These are the activations of a small network on made-up records, seen along a few directions, one row for each record.
Each row is followed by the record's values for the fields FETI, TOVI, TOZI, TID, MUSA, DIP, PIF.
Other fields move the rows too, some of them a lot.
In the rows, zero is written as 500.
Strong random noise was added to every row along 16 fixed directions; ignore it. To show where, here is one row again and again, with new noise each time:
[383 480 542 541 481 573 710 320 658 521 491 544 600 459 377 620 479 348
 490 594 557 450 657 657 491 466 494 426 539 583 488 557 421 557]
[542 463 519 437 381 497 185 693 374 528 605 444 548 500 540 508 440 539
 430 309 659 496 474 518 452 297 576 618 686 389 387 492 637 328]
[429 626 587 621 573 410 460 444 688 523 391 547 563 430 368 549 343 458
 675 541 444 306 560 509 471 589 473 513 504 456 254 538 536 413]
[583 689 613 644 461 252 303 584 715 498 582 374 417 557 420 550 459 406
 602 654 480 508 361 457 422 662 838 481 678 445 400 267 368 454]
[437 541 313 636 476 473 436 684 730 578 601 343 672 435 476 516 461 331
 496 500 270 583 426 487 432 447 404 658 578 339 401 423 384 460]
[647 643 655 421 551 409 474 632 449 436 502 423 212 593 573 580 429 783
 694 544 622 405 509 450 529 750 707 408 520 399 320 238 530 390]
[344 371 531 432 460 449 259 683 569 637 426 457 489 644 399 593 321 428
 637 701 539 523 482 289 413 326 583 478 508 364 482 526 693 424]
[552 464 718 542 391 590 603 376 578 499 444 498 507 491 499 428 434 420
 435 537 506 430 486 610 458 369 523 487 651 573 548 701 392 509]
[609 500 315 507 578 643 308 479 483 623 496 484 562 430 454 473 455 426
 462 607 431 522 457 324 350 602 613 630 521 547 499 648 454 673]
[643 477 412 638 494 257 609 263 418 484 698 442 367 351 617 401 723 574
 493 587 460 249 665 425 566 672 649 491 333 420 760 334 185 572]
[521 447 457 581 424 687 401 820 760 439 539 368 376 807 724 596 299 526
 550 417 580 759 267 735 627 376 331 508 506 519 529 549 555 407]
[630 474 599 592 527 527 408 568 506 461 485 597 507 428 624 277 408 665
 361 433 390 514 307 545 370 607 445 458 463 467 379 520 643 593]
[524 433 389 489 511 664 513 560 536 589 426 426 492 495 535 478 424 494
 576 649 347 533 547 372 419 482 418 584 425 490 651 614 386 489]
[518 484 365 425 622 667 375 599 557 539 425 546 433 473 377 561 439 592
 618 551 477 647 536 560 459 618 421 577 331 462 328 394 708 466]
[366 457 526 572 553 300 477 491 461 515 472 625 589 484 360 580 535 439
 416 547 557 444 594 507 421 461 528 466 504 394 406 369 615 588]
[479 504 333 305 493 496 451 755 350 585 549 450 450 614 567 634 514 514
 527 479 533 673 493 358 494 475 468 454 582 515 547 397 558 428]
[649 539 412 499 559 494 729 512 561 511 507 482 478 308 536 289 559 554
 387 455 225 512 351 574 491 569 292 586 423 316 228 425 560 626]
[347 438 428 651 499 612 473 603 631 465 731 341 589 555 602 755 428 599
 571 471 651 406 749 571 511 603 601 485 506 392 550 315 286 445]

[447 543 676 400 484 556 764 579 441 515 397 444 573 489 382 567 454 529
 443 725 455 533 630 403 252 484 653 451 658 400 429 340 410 582]
FETI: zili / TOVI: marev / TOZI: femel / TID: pepem / MUSA: pef / DIP: lil / PIF: ruzi
[543 630 392 348 436 681 566 527 581 552 521 452 607 430 607 526 267 516
 608 486 576 449 489 483 475 492 484 439 496 608 344 662 601 398]
FETI: zili / TOVI: dul / TOZI: femel / TID: pepem / MUSA: pef / DIP: lil / PIF: ruzi
[650 576 332 608 516 243 426 644 438 441 366 505 415 623 464 454 557 404
 340 632 543 657 318 540 471 296 529 705 407 351 509 392 611 638]
FETI: beg / TOVI: marev / TOZI: femel / TID: pepem / MUSA: pef / DIP: lil / PIF: kinu
[561 386 376 547 607 506 595 402 381 523 423 557 464 510 612 428 537 516
 377 538 477 342 460 377 545 497 417 553 381 439 564 705 493 762]
FETI: beg / TOVI: dul / TOZI: kupiv / TID: kiguz / MUSA: sed / DIP: zez / PIF: ruzi
[372 594 345 563 586 612 570 538 644 534 382 434 643 476 338 680 468 347
 599 580 385 516 640 505 475 512 412 665 523 471 435 531 363 439]
FETI: zili / TOVI: marev / TOZI: femel / TID: kiguz / MUSA: sed / DIP: lil / PIF: ruzi
[331 377 457 663 582 437 442 494 472 466 486 520 588 534 483 644 491 518
 457 424 638 266 670 528 571 401 453 623 443 282 436 534 525 537]
FETI: beg / TOVI: dul / TOZI: lusif / TID: kiguz / MUSA: sed / DIP: lil / PIF: kinu
[567 603 317 240 390 571 690 599 524 602 534 353 532 419 579 513 367 471
 555 596 526 468 473 399 493 394 531 462 533 435 320 540 599 412]
FETI: zili / TOVI: dul / TOZI: kupiv / TID: kiguz / MUSA: pef / DIP: zez / PIF: kinu
[602 542 405 515 400 456 373 452 542 506 528 572 510 477 536 454 487 407
 466 625 571 601 442 551 424 509 643 409 439 704 698 521 523 443]
FETI: zili / TOVI: marev / TOZI: kupiv / TID: kiguz / MUSA: pef / DIP: zez / PIF: ruzi
[457 432 421 519 420 433 455 474 525 581 667 379 528 534 635 546 453 436
 531 481 581 309 532 368 579 417 559 467 563 454 589 623 384 496]
FETI: zili / TOVI: marev / TOZI: femel / TID: kiguz / MUSA: sed / DIP: zez / PIF: kinu
[443 466 508 361 488 696 465 597 499 553 553 479 488 614 641 626 338 586
 611 474 618 518 513 410 509 588 524 320 556 644 531 601 543 449]
FETI: zili / TOVI: dul / TOZI: lusif / TID: kiguz / MUSA: pef / DIP: zez / PIF: kinu
[372 805 575 498 517 463 656 438 562 449 473 504 700 387 220 705 541 356
 543 369 551 483 680 702 517 536 527 547 780 574 180 363 409 346]
FETI: zili / TOVI: marev / TOZI: nufek / TID: pepem / MUSA: pef / DIP: zez / PIF: ruzi
[538 706 604 585 488 521 597 330 596 441 400 636 589 489 567 508 299 490
 568 524 603 373 521 585 457 607 513 326 509 815 505 715 464 488]
FETI: zili / TOVI: marev / TOZI: femel / TID: pepem / MUSA: sed / DIP: zez / PIF: ruzi
[482 453 512 541 566 740 605 370 662 507 333 582 576 476 394 508 349 473
 460 825 519 517 528 531 331 595 631 427 361 575 481 626 571 704]
FETI: zili / TOVI: marev / TOZI: kupiv / TID: kiguz / MUSA: pef / DIP: zez / PIF: ruzi
[635 579 537 562 608 593 407 486 396 403 276 583 360 589 470 467 454 642
 541 507 568 535 491 570 529 558 472 618 398 596 528 596 540 511]
FETI: beg / TOVI: marev / TOZI: nufek / TID: pepem / MUSA: pef / DIP: zez / PIF: kinu
[549 317 485 568 510 571 422 419 510 420 563 570 466 479 519 409 600 533
 339 396 589 558 435 718 564 434 461 572 340 423 497 486 653 620]
FETI: zili / TOVI: dul / TOZI: femel / TID: kiguz / MUSA: pef / DIP: lil / PIF: kinu
[498 622 451 722 538 284 394 583 594 390 420 639 582 595 559 581 411 424
 403 454 635 477 385 669 485 488 482 485 495 532 415 493 615 519]
FETI: beg / TOVI: marev / TOZI: kupiv / TID: kiguz / MUSA: sed / DIP: lil / PIF: ruzi
[649 550 573 436 702 659 317 440 246 483 472 593 347 551 434 550 580 665
 487 256 611 515 500 492 545 728 519 606 641 629 335 563 519 665]
FETI: beg / TOVI: marev / TOZI: lusif / TID: pepem / MUSA: sed / DIP: zez / PIF: kinu
[342 526 453 664 553 591 473 550 625 502 358 475 684 566 462 709 305 404
 593 607 560 350 673 465 424 439 505 602 514 466 507 639 387 472]
FETI: zili / TOVI: dul / TOZI: kupiv / TID: kiguz / MUSA: pef / DIP: zez / PIF: ruzi
[510 392 492 513 555 501 502 300 593 553 465 585 412 520 359 452 543 377
 445 588 536 514 400 574 593 463 497 496 409 514 413 632 656 721]
FETI: zili / TOVI: marev / TOZI: lusif / TID: kiguz / MUSA: pef / DIP: zez / PIF: kinu
[495 641 522 552 548 469 513 761 294 403 364 568 606 662 584 599 518 479
 286 330 519 655 399 516 425 477 433 524 791 595 513 512 441 526]
FETI: beg / TOVI: marev / TOZI: nufek / TID: kiguz / MUSA: pef / DIP: zez / PIF: ruzi
[467 570 389 532 529 493 612 575 518 495 495 513 548 642 524 658 463 399
 418 548 603 618 475 547 492 470 492 460 565 591 517 492 465 667]
FETI: zili / TOVI: dul / TOZI: lusif / TID: pepem / MUSA: pef / DIP: zez / PIF: ruzi
[510 615 431 491 478 523 752 266 661 504 776 431 599 318 526 553 532 460
 459 436 588 334 544 621 591 680 631 377 550 523 251 440 416 639]
FETI: beg / TOVI: dul / TOZI: lusif / TID: pepem / MUSA: sed / DIP: zez / PIF: ruzi
[428 552 452 614 568 519 406 562 382 383 448 674 647 550 559 598 537 493
 358 146 614 537 515 723 583 478 274 545 601 654 485 607 554 421]
FETI: beg / TOVI: marev / TOZI: nufek / TID: kiguz / MUSA: sed / DIP: lil / PIF: ruzi
[332 440 395 436 394 447 546 526 514 526 564 544 626 429 430 641 492 456
 551 625 605 553 770 570 414 370 514 423 365 495 645 298 549 329]
FETI: zili / TOVI: dul / TOZI: lusif / TID: pepem / MUSA: pef / DIP: lil / PIF: ruzi
[319 515 336 498 493 578 756 523 677 536 494 547 675 591 481 692 429 265
 421 521 547 646 497 654 538 390 316 375 551 636 459 592 542 605]
FETI: beg / TOVI: marev / TOZI: femel / TID: kiguz / MUSA: pef / DIP: zez / PIF: kinu
[389 288 548 561 582 489 349 543 458 461 439 502 297 660 439 606 553 611
 649 412 594 438 633 567 707 388 356 640 319 296 527 444 602 412]
FETI: zili / TOVI: dul / TOZI: femel / TID: kiguz / MUSA: pef / DIP: zez / PIF: kinu
[318 341 614 389 472 621 494 501 510 660 479 517 529 646 437 570 418 371
 505 580 480 562 476 319 467 431 490 317 700 646 609 735 497 587]
FETI: beg / TOVI: marev / TOZI: lusif / TID: kiguz / MUSA: sed / DIP: zez / PIF: ruzi
[452 485 622 589 592 405 540 459 619 473 457 575 357 586 584 455 381 659
 673 511 457 390 448 481 605 652 356 332 308 505 446 513 596 534]
FETI: beg / TOVI: marev / TOZI: lusif / TID: pepem / MUSA: sed / DIP: zez / PIF: kinu
[665 568 418 471 432 423 484 442 405 474 488 585 490 365 667 405 453 609
 517 576 567 379 575 486 404 561 567 426 339 604 672 508 509 365]
FETI: zili / TOVI: marev / TOZI: lusif / TID: kiguz / MUSA: sed / DIP: lil / PIF: kinu
[464 473 507 390 405 442 597 577 442 508 756 393 492 505 714 460 509 653
 481 438 534 477 465 382 547 575 584 264 513 466 539 359 496 475]
FETI: zili / TOVI: marev / TOZI: femel / TID: pepem / MUSA: pef / DIP: lil / PIF: ruzi

Here are new rows. What are their fields?
[555 382 653 501 527 682 504 423 612 481 431 545 306 473 486 379 457 686
 659 579 388 545 536 607 516 638 402 441 289 544 574 490 533 413]
FETI: zili / TOVI: marev / TOZI: lusif / TID: kiguz / MUSA: pef / DIP: zez / PIF: kinu
[483 256 514 473 486 563 544 393 413 431 572 565 331 560 523 466 745 562
 406 427 554 645 541 681 667 481 411 440 356 556 783 428 501 514]
FETI: beg / TOVI: marev / TOZI: nufek / TID: kiguz / MUSA: sed / DIP: lil / PIF: kinu
[495 418 669 462 571 630 559 390 454 591 494 494 479 424 453 395 546 520
 503 395 287 402 487 376 502 596 400 517 660 496 414 667 386 600]
FETI: zili / TOVI: marev / TOZI: lusif / TID: kiguz / MUSA: pef / DIP: zez / PIF: kinu
[605 570 564 558 491 492 586 473 677 487 440 436 439 530 369 534 465 370
 437 654 537 533 398 645 462 450 639 594 605 404 297 458 492 645]
FETI: beg / TOVI: marev / TOZI: lusif / TID: kiguz / MUSA: pef / DIP: zez / PIF: kinu
[405 298 582 617 489 410 522 394 638 592 551 503 504 478 399 362 657 299
 409 569 211 570 380 450 501 460 404 484 545 456 656 536 368 657]
FETI: beg / TOVI: dul / TOZI: lusif / TID: kiguz / MUSA: sed / DIP: zez / PIF: kinu
[498 547 577 451 556 583 470 553 510 545 433 501 484 554 563 548 307 580
 604 464 540 363 468 396 497 569 484 449 581 508 311 661 579 500]
FETI: zili / TOVI: marev / TOZI: lusif / TID: kiguz / MUSA: pef / DIP: zez / PIF: kinu
[468 424 515 237 347 637 466 486 547 627 678 505 587 409 472 385 501 397
 426 449 459 725 320 484 467 435 516 304 622 664 451 564 698 480]
FETI: beg / TOVI: dul / TOZI: lusif / TID: pepem / MUSA: sed / DIP: zez / PIF: ruzi
[722 579 423 605 604 523 577 523 607 403 374 456 224 578 508 496 473 661
 611 758 497 594 499 617 491 666 555 607 209 436 548 306 442 584]
FETI: beg / TOVI: marev / TOZI: lusif / TID: pepem / MUSA: pef / DIP: lil / PIF: kinu
[655 344 666 574 375 650 234 485 565 493 558 308 309 611 468 410 537 488
 540 615 510 621 442 511 467 388 740 690 551 471 789 515 276 482]
FETI: zili / TOVI: dul / TOZI: femel / TID: pepem / MUSA: pef / DIP: lil / PIF: kinu
[424 455 381 609 480 466 422 603 463 552 620 435 657 465 681 454 354 618
 486 517 475 347 580 299 406 494 491 468 417 405 590 539 442 515]
FETI: zili / TOVI: marev / TOZI: lusif / TID: pepem / MUSA: pef / DIP: zez / PIF: ruzi
[473 542 398 527 447 233 583 537 467 559 506 401 472 487 546 439 519 476
 590 665 382 393 549 285 523 401 487 511 388 368 651 434 394 428]
FETI: zili / TOVI: marev / TOZI: lusif / TID: pepem / MUSA: pef / DIP: zez / PIF: ruzi
[544 571 612 556 558 408 561 420 525 438 398 611 322 648 566 504 483 539
 617 496 519 514 436 549 612 610 397 366 428 706 620 561 470 526]
FETI: zili / TOVI: marev / TOZI: lusif / TID: pepem / MUSA: sed / DIP: zez / PIF: kinu
[417 596 656 641 603 617 625 335 610 437 547 539 596 532 580 631 475 482
 533 349 500 346 539 536 557 827 526 335 702 743 506 642 212 598]
FETI: zili / TOVI: dul / TOZI: nufek / TID: kiguz / MUSA: sed / DIP: lil / PIF: kinu
[609 634 623 379 452 535 789 603 282 424 338 483 479 481 593 502 515 590
 435 428 489 461 586 547 458 402 407 544 683 501 498 506 381 359]
FETI: zili / TOVI: dul / TOZI: lusif / TID: kiguz / MUSA: pef / DIP: zez / PIF: kinu
[279 176 746 454 487 609 474 596 495 572 641 408 487 572 424 489 543 591
 445 406 417 540 524 433 496 398 448 462 634 252 419 408 536 580]
FETI: beg / TOVI: marev / TOZI: kupiv / TID: pepem / MUSA: pef / DIP: lil / PIF: ruzi
